Each row below holds a small network's activations on one input, seen along a few directions.
Each table varies a few parts of the input and shows all the possible inputs, shuffled.
A made-up example of a description, with smaller parts first: one of 2 separate values, together with either a single point or one of 11 places around a ring or (one of 5 places around a ring, together with one of 6 places along a line).
Shared parts are said once, and a part with two or three values counts as separate values.

Other details of the inputs shift rows strongly along two fixed directions, in all tables alike. That doesn't count.

A family of inputs:
R1: -.06 -.08 .10 -.20 .03 .31 -.15 .43 -.16 -.05 .04 -.12
R2: -.05 -.05 .09 -.23 .03 .30 -.15 .46 -.16 .00 .04 -.11
R3: .18 .04 .23 .06 -.05 .21 -.09 .47 .02 -.24 -.01 .02
R4: -.13 -.12 -.29 .16 .16 .22 .28 .18 .14 .00 .18 -.26
R5: -.05 -.01 -.38 .58 .08 .29 .30 .46 .26 .23 -.05 .00
R6: .24 -.01 .22 .08 .01 .18 -.11 .48 .02 -.25 -.03 .03
R7: .12 .16 -.03 .15 -.08 -.16 .07 -.27 .04 -.05 -.07 .18
R8: -.16 -.08 -.34 .17 .06 .28 .30 .14 .17 .05 .25 -.30
R9: .01 .06 .28 .00 -.18 -.01 -.35 .04 -.09 .16 -.39 .39
R10: -.12 .01 .19 -.18 -.01 .23 -.21 .45 .05 -.05 .07 -.15
R11: -.07 -.03 .18 -.16 .06 .19 -.19 .46 .04 -.11 .04 -.12
R12: .12 .13 -.03 .14 -.13 -.21 .06 -.22 .02 -.05 -.08 .11
R13: .00 -.04 .32 -.48 -.15 -.32 -.36 -.56 -.34 .04 -.24 .22
R14: -.11 .00 .18 -.20 -.02 .22 -.19 .45 .05 -.09 .08 -.13
R15: -.10 -.01 .01 -.17 -.06 -.20 .01 -.40 .02 .09 .02 .02
R16: .01 -.06 .51 -.53 -.11 -.42 -.48 -.56 -.33 -.08 -.34 .33
R17: -.09 -.10 -.35 .16 .18 .19 .29 .20 .05 .09 .18 -.28
R18: -.03 -.03 .43 -.51 -.19 -.35 -.42 -.57 -.28 -.03 -.25 .27
R19: -.05 .05 .33 -.34 -.05 -.39 -.34 -.40 -.16 .07 -.19 .15
R20: -.06 -.10 .10 -.20 .01 .32 -.16 .42 -.13 -.07 .05 -.13
R21: .15 .04 -.12 .37 .07 .27 .16 .30 .18 -.15 .16 -.02
R22: -.19 .04 -.51 .22 .03 -.30 .49 -.56 .25 .28 .24 -.19
R23: -.09 .01 -.53 .19 .12 -.32 .47 -.57 -.01 .39 .13 -.14
R24: .16 .07 -.31 .41 .04 -.22 .39 -.38 .18 .05 .11 .03
R25: .19 .06 .16 .10 .02 .26 -.15 .46 .04 -.26 -.06 .10
R26: .17 .04 .22 .05 -.04 .26 -.10 .44 .05 -.26 .03 .08
R27: .03 -.05 .31 -.43 -.05 -.37 -.34 -.49 -.41 .07 -.27 .24
R28: -.09 .00 -.03 -.09 .03 -.29 .02 -.34 .02 .07 .00 .02
R29: -.14 -.02 -.47 .23 .12 -.31 .47 -.61 .22 .24 .16 -.14
R30: .14 .08 .21 .08 -.05 .32 -.14 .41 .05 -.26 .04 .12
R31: .15 .05 -.14 .31 .02 .17 .13 .36 .14 -.15 .05 -.08
R32: -.10 -.05 -.53 .22 .11 -.34 .49 -.70 .06 .30 .10 -.16
Description of these inputs: one of 2 separate values, together with either a single point or one of 5 places around a ring or one of 10 places along a line.
Q: Changing only the choice among 2 separate values turns R25 into R7. The same change can be made to R19. Which row results?
A: R10
Q: Which other rows does R29 become when the choice among 2 separate values takes its other values? List them by row number.
A: R15
Q: Which other rows does R27 become when the choice among 2 separate values takes its other values? List them by row number.
A: R1

A family of inputs:
R33: -.06 .00 -.15 .02 .08 -.08 .16 -.19 .05 .06 .19 -.11
R34: .02 .04 .24 -.18 -.07 -.15 -.24 -.02 -.10 -.03 -.15 .13
R35: .06 .04 -.17 .21 .00 -.03 .18 -.19 .04 .00 .05 .02
R36: .01 .06 -.14 .18 -.03 -.08 .16 -.16 .11 .04 .06 -.04
R37: .05 .00 -.19 .18 .07 -.06 .20 -.15 .00 .06 .01 .01
R38: .02 .03 .24 -.18 -.04 -.16 -.22 -.03 -.09 -.02 -.14 .14
R39: -.02 .09 -.15 .14 -.03 -.09 .14 -.16 .16 .05 .07 -.03
R40: -.16 .01 -.20 .13 -.04 .02 .11 -.15 .07 .27 -.01 .03
R41: -.08 -.01 -.19 .00 -.04 .00 .19 -.20 .00 .09 .11 -.13
R42: .01 -.06 .05 .10 .09 .49 -.05 .88 .11 -.17 .09 -.20
R43: .12 .02 .20 -.11 -.08 -.03 -.20 -.09 -.13 -.13 -.13 .21
R44: .02 .06 -.13 .17 -.01 -.08 .17 -.16 .11 .05 .06 -.03
R45: -.08 -.05 -.18 .06 .18 .13 .15 .20 .07 .02 .21 -.26
R46: .00 .01 -.17 .15 .04 -.11 .15 -.13 .08 .11 .01 -.04
R47: -.10 -.03 .20 -.21 -.08 -.08 -.30 -.12 -.20 .19 -.27 .23
R48: .13 .02 .23 -.10 -.07 -.03 -.18 -.09 -.14 -.12 -.13 .21
R49: .11 -.01 .20 -.15 -.03 -.10 -.21 -.10 -.18 -.06 -.19 .21
R50: .00 .02 -.15 .16 .05 -.12 .17 -.12 .07 .11 .02 -.04
R51: -.06 -.05 .21 -.28 -.10 -.04 -.21 -.09 -.10 -.09 -.07 .06
R52: .00 -.03 .17 -.31 -.01 -.08 -.21 -.09 -.25 .02 -.06 .01
R53: .07 .04 .24 -.13 -.09 -.05 -.23 -.02 -.05 -.09 -.11 .14
R54: -.05 .01 -.19 -.01 .01 -.03 .18 -.19 -.02 .11 .17 -.12
R55: .03 .00 -.18 .17 .02 -.10 .18 -.12 .03 .09 .01 -.03
R56: .04 .03 -.15 .19 -.03 -.06 .17 -.16 .08 .03 .06 -.01
R57: -.03 -.03 .01 .08 .10 .47 -.04 .85 .17 -.15 .11 -.20
R58: .02 .05 .24 -.10 -.04 .16 -.19 .33 .03 -.15 -.01 .04
R59: -.13 -.08 -.16 .02 .12 -.10 .15 -.18 .10 .08 .07 -.14
R60: .03 -.01 -.17 .16 .05 -.10 .19 -.12 .03 .09 .02 -.01
R61: .10 -.01 .27 -.10 -.05 .19 -.21 .33 -.05 -.19 -.05 .09
R62: .02 -.04 -.18 .19 .08 .17 .17 .27 .11 .01 .08 -.12
R63: -.03 -.05 .18 -.33 -.06 -.06 -.21 -.11 -.23 .00 -.13 .02
R64: -.07 -.08 .20 -.31 -.05 -.10 -.23 -.10 -.16 -.05 -.14 .04
R65: -.12 -.05 -.13 .03 .06 -.06 .16 -.21 .15 .04 .12 -.09
R66: .05 .01 -.19 .19 .05 -.06 .18 -.15 -.01 .05 .01 .00
R67: .10 .01 .24 -.13 -.10 -.05 -.22 -.05 -.09 -.10 -.12 .18
R68: -.02 .03 .03 .11 .03 .48 -.02 .78 .20 -.20 .17 -.18
Q: Changing only one part turns R62 into R67. The same change can be made to R55. Which row results?
A: R56
Q: What is each input in this table made of?
A: one of 2 separate values, together with either a single point or one of 5 places around a ring or (one of 3 separate values, together with one of 4 places along a line)
Q: Start at R51 and move only the place on the ring of 5, one step at a time. The first step leads to R41. Which rows follow, in order?
A: R54, R33, R65
Q: Which other rows does R46 become when the choice among 2 separate values takes its other values? List them by row number.
A: R53

A family of inputs:
R69: -.04 .08 .22 -.24 -.19 -.64 -.27 -.82 -.24 .31 -.36 .39
R70: .10 .00 .03 .13 .08 .30 -.10 .60 -.05 -.05 -.14 .06
R71: -.16 -.05 .11 .00 .06 .38 -.13 .77 .23 -.09 .08 -.20
R72: .19 .02 .45 -.25 -.14 .06 -.47 .11 -.31 -.15 -.34 .39
R73: -.18 -.29 .11 -.46 .25 .53 -.21 .82 -.29 -.06 .08 -.36
R74: .09 .06 -.03 .02 -.05 -.37 .16 -.66 .09 -.10 .12 .03
R75: -.17 .07 -.25 .11 -.07 -.35 .16 -.45 .14 .37 -.06 .00
R76: .10 .07 .06 -.07 -.02 -.56 .02 -.69 .00 -.01 -.01 .11
R77: -.07 .02 .53 -.44 -.22 .11 -.55 .21 -.13 -.11 -.20 .21
R78: -.10 .09 .21 -.28 -.21 -.53 -.20 -.84 -.04 .11 -.17 .24
R79: -.10 -.03 .10 -.01 .07 .47 -.02 .68 .28 -.29 .24 -.22
R80: -.03 .01 .44 -.32 -.16 .20 -.47 .32 -.15 -.09 -.18 .21
R81: .24 -.07 .06 .19 .02 .32 -.04 .42 -.11 -.20 -.11 .14
R82: .00 -.03 .06 .13 .06 .38 -.10 .68 .03 .01 -.06 -.02
R83: -.17 .05 -.41 .30 .13 -.23 .43 -.28 .35 .15 .23 -.22
R84: -.31 -.22 -.94 .23 .31 .24 .81 -.13 .08 .31 .55 -.71
R85: .16 .10 -.59 .53 .16 -.07 .67 -.12 .27 -.04 .41 -.34
R86: -.10 .05 -.68 .63 .07 .16 .62 -.08 .30 .27 .25 -.21
R87: .25 -.07 .26 .04 .02 .16 -.24 .38 -.23 -.15 -.28 .24
R88: .31 .14 .24 -.21 -.17 -.57 -.08 -.90 -.23 -.21 -.05 .27
Q: What is each input in this table made of?
A: one of 2 separate values, together with either a single point or one of 9 places along a line
Q: Changing only the choice among 2 separate values turns R81 into R87. The same change can be made to R79. Which row results?
A: R83
